Each row has a name. After each piece below comes the name of the row it's from, unless a question asks for something else. Each question is about the rows just above it.

bog: [ 5.89 -2.21 -3.03 -4.01 -2.72 -6.54  4.01 -3.71 -1.99 -3.76 -2.18 -0.79
 -0.28 -0.08 -0.40]
Duv: [-1.38  1.42 -1.06 -1.30 -5.11 -1.09  5.02 -3.91 -0.41 -6.18  4.18  3.00
 -3.17  2.02 -4.04]
tekis: [-6.98 -2.85 -0.31  0.99  1.58  0.95  3.55  0.67  0.43 -0.68  1.24 -0.09
  1.04  3.21  3.57]
Zinu: [-3.91 -6.18 -3.17  1.42 -1.09  5.02  2.02 -1.38 -0.41 -5.10 -1.30 -1.06
  3.00  4.18 -4.04]
mebe: [ 0.47 -5.73 -1.30  1.54 -3.28  1.56  3.60 -0.55 -1.75 -4.38  0.27 -2.86
 -1.09 -3.01  2.18]
Medo: [ 1.50  5.36 -1.75  3.94  5.73  2.02 -2.21 -0.93  6.28  5.01  2.34  0.16
  1.78  1.66 -1.55]
Which row holds these entries in another order? [ 2.02 -1.38 -0.41 -5.10 -1.30 -1.06  3.00  4.18 -4.04 -3.91 -6.18 -3.17
  1.42 -1.09  5.02]  Zinu
Among the named rows, does one hold [-4.38  0.27 -2.86 -1.09] next to each other, in this order?  yes
Which row holds this, read backwards? [ 0.43  0.67  3.55  0.95  1.58  0.99 -0.31 -2.85 -6.98]  tekis
Does one of the named rows hold [0.67 0.43] side by side, in this order?  yes
Which row holds this, read backwards? [ 3.00  4.18 -6.18 -0.41 -3.91  5.02 -1.09 -5.11]  Duv

niv: [ 4.64 -1.00  0.32  7.21 -5.82  5.49 -3.64 -2.71  0.47  0.20  1.99  2.61
 -2.90 -3.29 -1.86]
Gemid: [ 5.04  3.23  4.50 -4.87  2.14 -3.83  7.04  4.42 -1.66  3.76 -4.21 -1.68
 -0.53  0.85 -2.28]
nafiv: [ 6.32  1.78  2.35  1.81  6.37  0.36 -0.30  3.12 -1.33 -3.68 -0.48 -4.76
  0.55 -2.76  5.17]
vaf: [ 1.32 -5.01 -1.61  0.59  5.65  2.18 -4.37 -4.46 -1.53  3.78 -2.25 -2.57
 -6.80 -3.31 -4.36]
Besez: [-1.19  2.18  1.12 -0.28 -2.25  0.10  4.55  5.68  3.04  0.84 -2.45  0.55
 -6.23  5.10  5.25]
Gov: [ 1.53 -2.99  0.75  1.16  0.71 -2.76  2.25 -2.92 -1.86 -2.46  1.38 -5.82
  0.11 -1.80 -1.60]
Is [ 4.42 -1.66  3.77 -4.21] printed in one of the named rows, side by side and in this order?  no
Put [ 1.12 -0.28 -2.25  0.10  4.55  5.68  3.04  0.84 -2.45  0.55 -6.23  5.10
  5.25 -1.19  2.18] back in order: which row is it?  Besez
Which row holds this, read backwards? [-4.36 -3.31 -6.80 -2.57 -2.25  3.78 -1.53 -4.46 -4.37]  vaf

lakek: [-0.97 -1.18  0.84  1.91]
namiv: [ 1.30 -3.96 -3.87  2.70]
Lok: [ 2.70 -3.87  1.31 -3.96]
Gakop: [ 2.70 -3.96 -3.88  1.30]
lafig: [-4.16  2.54  3.77 -4.37]
Which row holds this, read backwards? [ 0.84 -1.18 -0.97]  lakek
Where do [ 1.30 -3.96 -3.87  2.70] appear?  namiv
[ 1.31 -3.87  2.70] is which row, read backwards?  Lok
Which row holds these entries in another order? [-3.96  1.31 -3.87  2.70]  Lok
[ 1.91  0.84 -1.18 -0.97] is which row reordered?  lakek
[ 2.70  1.30 -3.96 -3.87] is which row reordered?  namiv

rad: [-1.31 -5.29 -3.57  1.02 -2.33  1.84  1.77  1.93 -0.81 -2.67  3.09 -2.38
 -2.58 -4.07 -1.13  2.41]
fas: [-5.80  1.17 -5.63  0.89 -1.95 -6.65  3.77 -3.75 -6.28 -3.78 -3.92 -1.73
 -3.06 -5.21 -2.40 -2.47]
sedag: [-4.91 -0.86 -4.54  0.23 -5.64 -3.73  1.50  1.17 -0.06 -0.80  3.77 -6.54
 -1.12 -1.61 -2.83 -2.37]
kef: [-5.80  1.17 -5.63  0.89 -1.95 -6.65 -5.16 -3.75 -6.28 -3.78 -3.92 -1.73
 -3.06 -5.21 -2.40 -2.47]
[-1.73 -3.06 -5.21 -2.40 -2.47 -5.80  1.17 -5.63  0.89 -1.95 -6.65  3.77
 -3.75 -6.28 -3.78 -3.92] is which row reordered?  fas
Is [-3.75 -6.28] printed in one of the named rows, side by side and in this order?  yes
[-2.37 -2.83 -1.61 -1.12 -6.54  3.77 -0.80 -0.06  1.17  1.50 -3.73 -5.64
  0.23 -4.54 -0.86 -4.91] is which row reordered?  sedag
Which row holds these entries in another order? [-2.47 -5.80  1.17 -5.63  0.89 -1.95 -6.65  3.77 -3.75 -6.28 -3.78 -3.92
 -1.73 -3.06 -5.21 -2.40]  fas
Among the named rows, does one hold [-3.75 -6.28 -3.78 -3.93 -1.73] next to each other, in this order?  no
Among the named rows, does one hold [-3.06 -5.21 -2.40] next to each other, in this order?  yes
Which row holds these entries in another order? [-2.38 -2.58 -4.07 -1.13  2.41 -1.31 -5.29 -3.57  1.02 -2.33  1.84  1.77
  1.93 -0.81 -2.67  3.09]  rad

